A small network was shown many inputs. Here are its activations along a few directions, one row for each input.
In each table, some parts of the input vary, and every possible input appears once, in random order.
Descriptions start from the smaller parts, as in this example, which fits no table here: line(4) and (point or line(11) or (values(3) and ring(5))).
Shared parts are said once, and a part with two or three values counts as separate values.

Other details of the inputs shift rows strongly along two fixed directions, in all tables alike. That doesn't count.

A family of inputs:
R1: [6 14 -5 -6 -6 11 -5 -2 1 -13 3 8 -4 2 -5]
R2: [4 0 -17 19 -30 2 -12 -6 5 -27 4 5 1 -18 9]
R3: [0 6 10 -12 18 8 4 4 -8 11 -2 2 2 11 -10]
R4: [1 -14 -11 20 -34 -6 -13 -6 17 -9 6 8 6 -5 9]
R5: [-1 8 -4 1 -4 11 -5 -4 -9 -14 -1 4 -2 -12 0]
R6: [-3 -8 11 -15 16 -2 16 2 -2 6 -6 -11 -5 11 1]
R7: [2 7 9 -9 16 2 7 3 -3 13 2 -2 3 9 -9]
R8: [-1 8 6 -10 15 6 6 2 -15 10 -3 -3 1 0 -7]
R9: [1 3 -3 -4 -2 9 -15 3 11 -2 2 14 -5 16 -3]
R10: [4 1 7 -4 19 -8 4 11 2 20 1 -3 2 14 -5]
R11: [-5 -15 -16 5 -31 1 -7 -12 12 -27 -2 1 -9 -5 17]
R12: [8 8 9 -8 17 1 9 8 -5 7 0 0 4 13 -10]
R13: [5 14 -6 -1 -5 11 -3 -4 -3 -19 2 5 -4 -10 -3]
R14: [9 11 8 -7 13 -2 11 4 -10 8 -4 -3 3 -1 -7]
R15: [-10 -16 -11 18 -32 -2 -17 -8 14 -9 7 7 5 -5 7]
R16: [-1 12 8 -11 17 5 8 3 -14 5 -3 -1 1 2 -10]
R17: [-9 -8 -14 20 -31 0 -14 -11 2 -21 5 4 2 -23 10]
R18: [9 14 8 -4 16 -1 13 3 -15 0 -5 -4 3 -10 -5]
R19: [-1 -9 -2 -10 -2 1 -5 2 16 -9 -4 1 -14 18 5]
R20: [-4 4 10 -8 20 0 0 8 2 16 -1 2 -1 15 -8]
R21: [0 2 8 -7 20 -5 1 6 5 22 3 -2 0 12 -5]
R22: [10 11 -6 0 -7 6 -3 1 -1 -14 1 6 -1 3 -3]
R23: [2 3 -6 -9 -3 10 6 -8 -2 -29 -7 0 -12 -3 6]
R24: [-26 -55 8 40 -1 -58 12 -1 3 77 1 -40 24 -33 25]
Description of these inputs: line(4) and (point or line(5)).
Changing only the line(4) part turns R15 into R17. The same change can be made to R4. Which row results?
Answer: R18
Change only the line(4) part in R3. List by row number the other rows that result.
Answer: R5, R8, R9
List by row number the other rows that have the line(4) part in common with R19.
Answer: R9, R10, R20, R21, R24
Change only the line(4) part in R19. List by row number the other rows that result.
Answer: R6, R11, R23
Change only the line(5) part in R8. List by row number the other rows that result.
Answer: R1, R14, R16, R22

A family of inputs:
R25: [25 50 35 -39 76 25 31 28 -47 2 -16 4 3 18 -34]
R26: [-31 -58 -7 33 -36 -30 6 -18 14 18 9 -25 19 -17 25]
R27: [12 -2 -9 -11 -29 26 -9 -4 8 -43 -1 23 -6 32 -2]
R28: [16 33 44 -65 72 25 44 16 -28 6 -18 7 -7 49 -37]
R29: [9 23 -9 9 -14 22 -15 1 3 -54 8 23 -3 -2 -9]
R30: [5 -31 -15 43 -37 -48 -5 -6 26 37 14 -21 21 -28 28]
R31: [-38 -51 -12 39 -20 -31 -19 -7 25 31 11 -19 5 -22 29]
R32: [4 0 -7 -14 -26 22 -8 -5 16 -46 4 20 -9 27 -8]
R33: [1 9 -15 -6 -13 21 -33 5 21 -31 -3 32 -21 27 0]
R34: [-26 -7 29 -15 67 -24 47 -3 -43 71 -5 -56 10 -29 -2]
R35: [-37 -52 -11 36 -23 -33 -21 -5 23 31 9 -18 2 -24 27]
R36: [-17 -33 -14 46 -42 -33 -16 -9 8 45 10 -11 27 -27 16]
R37: [-22 -7 28 -16 58 -24 44 0 -50 73 -16 -50 10 -28 3]
R38: [9 19 -20 -13 -25 36 -18 -12 -3 -43 -1 16 -16 -2 3]
R39: [13 24 -12 0 -26 19 -26 0 18 -21 19 28 -1 15 -18]
R40: [-24 -37 -7 50 -30 -33 -5 -8 -4 11 8 -21 19 -50 20]
R41: [29 4 -11 -13 -27 6 2 -1 29 -51 -5 12 -15 30 5]
R42: [21 21 -16 3 -28 24 -28 2 11 -17 10 31 5 18 -14]
R43: [21 57 34 -46 78 22 27 22 -24 31 5 6 3 39 -49]
R44: [-19 -21 32 -9 72 -28 27 18 -28 84 -12 -35 6 3 0]
R45: [1 21 -18 -16 -21 30 -16 -14 3 -47 6 13 -20 -5 -3]
R46: [-31 -39 -13 30 -36 -21 -2 -27 -2 21 1 -25 6 -52 30]
R47: [32 45 31 -56 86 8 24 32 -2 10 -17 -2 -27 48 -21]
R48: [0 6 -10 -9 -12 23 -32 2 27 -31 -2 33 -21 22 -1]
R49: [25 24 -25 -13 -22 17 -2 -8 14 -50 -2 8 -26 -2 9]
R50: [-18 -35 -8 43 -41 -30 -14 -13 14 44 12 -9 27 -32 15]
R51: [12 20 -5 6 -18 22 -14 -1 1 -49 -3 30 -3 -7 -8]
R52: [34 22 -17 8 -15 3 -4 4 11 -55 -2 20 -9 -3 2]
R53: [-13 -6 37 4 63 -34 44 16 -51 66 -16 -38 26 -28 -4]
R54: [8 2 -9 -12 -30 21 -8 -5 9 -44 -4 25 -7 31 -3]
What do these inputs look like to the network?
Answer: values(5) and (point or line(5))
List by row number the other rows that have the values(5) part in common with R27.
Answer: R26, R28, R32, R41, R54
